Each row has a name. Each piece below is followed by the name of the row it came from. Each question is about the rows just above it.

fana: [153 120 118 114 137]
Gorus: [124 107 103  81 132]
bosob: [124 107 103 167  97]
dof: [174 175 125 115 179]
satok: [201 135 177 175 108]
q: [103 167] | bosob
q: [177 175] | satok
q: [107 103  81 132] | Gorus
q: [125 115 179] | dof

rab: [109 149 129 121 142  46  66 170 195  88 135 111  72 140 117 114 120 139
 138 154 144 114]
dof: [145  89 108 130 154 102 106 148 130 154 171  45 119 108 119 175  75 108
 146 143 111 135]
satok: [119  47  72 176 187 210 149 136  94 142 173  73 126 100 132 163  99  91
 141 126  84 148]
Fomaf: [187  98 118  98 101  66 135 140  72 170 195  46 111  88 139 190  86  80
 135 129  53 141]
mol: [151 188 130  92  74  96 163 110  92 146 111 198 106 122 153 101 178 132
  98 120  96 104]
Golir: [142  72 146 133  86 102 159 135  89 108 161 105 138  95 144 131 130  87
 135 111  86 155]
Gorus: [136 143 103 140 138 119 104 135 133  86 104 140 153 163 138 127 152 151
 101 106 144 116]
Rur: [156 182  93 138 132 124  87 128 119  45  72 176 187 210 149 129 188 175
  67  74 151 109]
bosob: [119 167 125 114 133 134 131 118 142 158 112 158 105 128 124 113 134 145
 125 145 140 108]
fana: [125 167 136 117 161 175 102 115 145 150 112 130 131 160 103 148 108 148
 135 138 153 126]
Puv: [145  89 108 130 154 102 106 148 130 154 171  45 119 108 131 140 110 118
 134 131 124 131]
[ 66 135 140  72 170 195  46 111  88] is in which row? | Fomaf
q: [119  45  72 176 187 210 149] | Rur
[109 149 129 121 142  46  66 170 195  88 135 111  72 140 117 114 120 139
 138 154 144 114] is in which row? | rab
The row with [133  86 104 140 153 163 138 127 152 151] is | Gorus

Golir: [121 181  95 108 108  89  79 113 146  86  62 132 177 201  79  75 217  50
  79  61 209 143 124 107  88 134]
bosob: [ 98 110 108  89 147 114 105  99  83 127  66 197 172 177  76 144 149 111
 116  93  99  40  94 149 182 165]
fana: [ 55  90 193  98 192  89 103  95 169  82 121 181  95 110 108  89 147 114
 105  99 145 105 189  43 191  31]
Fomaf: [ 78 174  99 140 205  78 165 193  94 156 134 133  62 102 153 178 146 168
 180 159 218 128  95 120 111 120]
Rur: [ 99 158  37 110 144 147 134 186  67 151  97  72 116 152 136 159 155 125
 158 131 183 130  51 157  54 182]
[153 178 146 168 180] is in which row? | Fomaf
q: [ 95 110 108  89 147 114 105  99] | fana
q: [133  62] | Fomaf
[121 181  95 110 108  89] is in which row? | fana
q: [ 43 191  31] | fana
[ 89 147 114 105  99  83 127] is in which row? | bosob
[ 95 120] is in which row? | Fomaf

Fomaf: [142 133 156 128 126 133 162 133 114 123]
Rur: [125 134 100 115 126 117 120 134 122 131]
sas: [142 133 156 128 126 133 162 133 136 123]
Puv: [147 135  97 136 126 125 149 118 127 136]
fana: [137 144 139 140 123 133 129 122 123 122]
dof: [121 129 104 137 133 141 119 133 147 139]
bosob: [142 117 156 128 126 133 162 133 114 123]
Where do [142 133 156 128 126 133 162 133 136 123] appear? | sas
q: [142 133 156 128 126 133 162 133 114 123] | Fomaf

dof: [132 129 206  73 125 115 108 119 139 123 166  65 112 134 138 147 135  67
 119 136  84 137 104  62 139 139 121 144 159]
Puv: [127 126 145 112 130 124 123 131 133 128 126 137 132 128 126  96 126 131
 131 124 140 130 129 126 129 132 128 126 128]
Fomaf: [114 105 108 155 124 135 123 121 149 134 127 142 146 139 126 189 132 138
 116 137 105 127 137 100 135 147 124 131 125]
fana: [132 137 110  97 130 146 134 134 134 127 119 131 105 121 115 116 127  75
 131 134 139 122 122 139 135 111 129 127 132]
mol: [119 131 143 119 123 140 144 131 140 124 130 131 116 128 136 158 128 144
 134 119 117 120 137 122 136 139 128 118 118]
sas: [132 130  64  83 140  98 162 115 121 128 107 133 116 120 112  86 135 139
 136 132 104 115 154 150 115 132 122 129 137]
rab: [132 125 115 135 125 138 125 126 133 135 144 142 129 131 142 135 123 138
 121 130 112 129 131 127 136 123 140 122 132]
Gorus: [123 123 141 124 125 126 136 133 138 133 128 118 135 130 128 160 122 136
 124 130 127 117 125 129 123 135 126 134 120]
Rur: [136 142 142 132 129 141 121 126 115 112 126 114 128 123 123 105 133 162
 140 124 145 123 144 155 124 140 128 129 115]
satok: [131 129 154  97 130 108 134 121 124 130 151 111 134 122 135 141 124 158
 140 145 124 123 128 140 125 121 122 134 141]
bosob: [121 128 129 137 127 134 129 120 130 127 123 120 111 135 115  78 130 144
 128 124 135 131 115 123 123 122 130 138 130]
Golir: [189 132 138 116 137 105 130 131 136 132 136 124 113 133 136 135 127 140
 125 132 134 128 139 118 131 130 126 120 127]
q: [189 132 138 116 137 105 127] | Fomaf
q: [140 124 145 123] | Rur

rab: [169 104 155 169 180 163]
satok: [182 119  75 169 104 156]
Golir: [116 119  75 169 180 163]
Which row holds [169 104 155 169 180 163]? | rab
[169 104 156] is in which row? | satok
[119  75 169 180 163] is in which row? | Golir
q: [182 119  75 169 104 156] | satok

Golir: [149 100  80 124]
mol: [100  80 149 208]
Gorus: [150 171 105  83]
q: [149 100] | Golir
The row with [100  80 149] is | mol

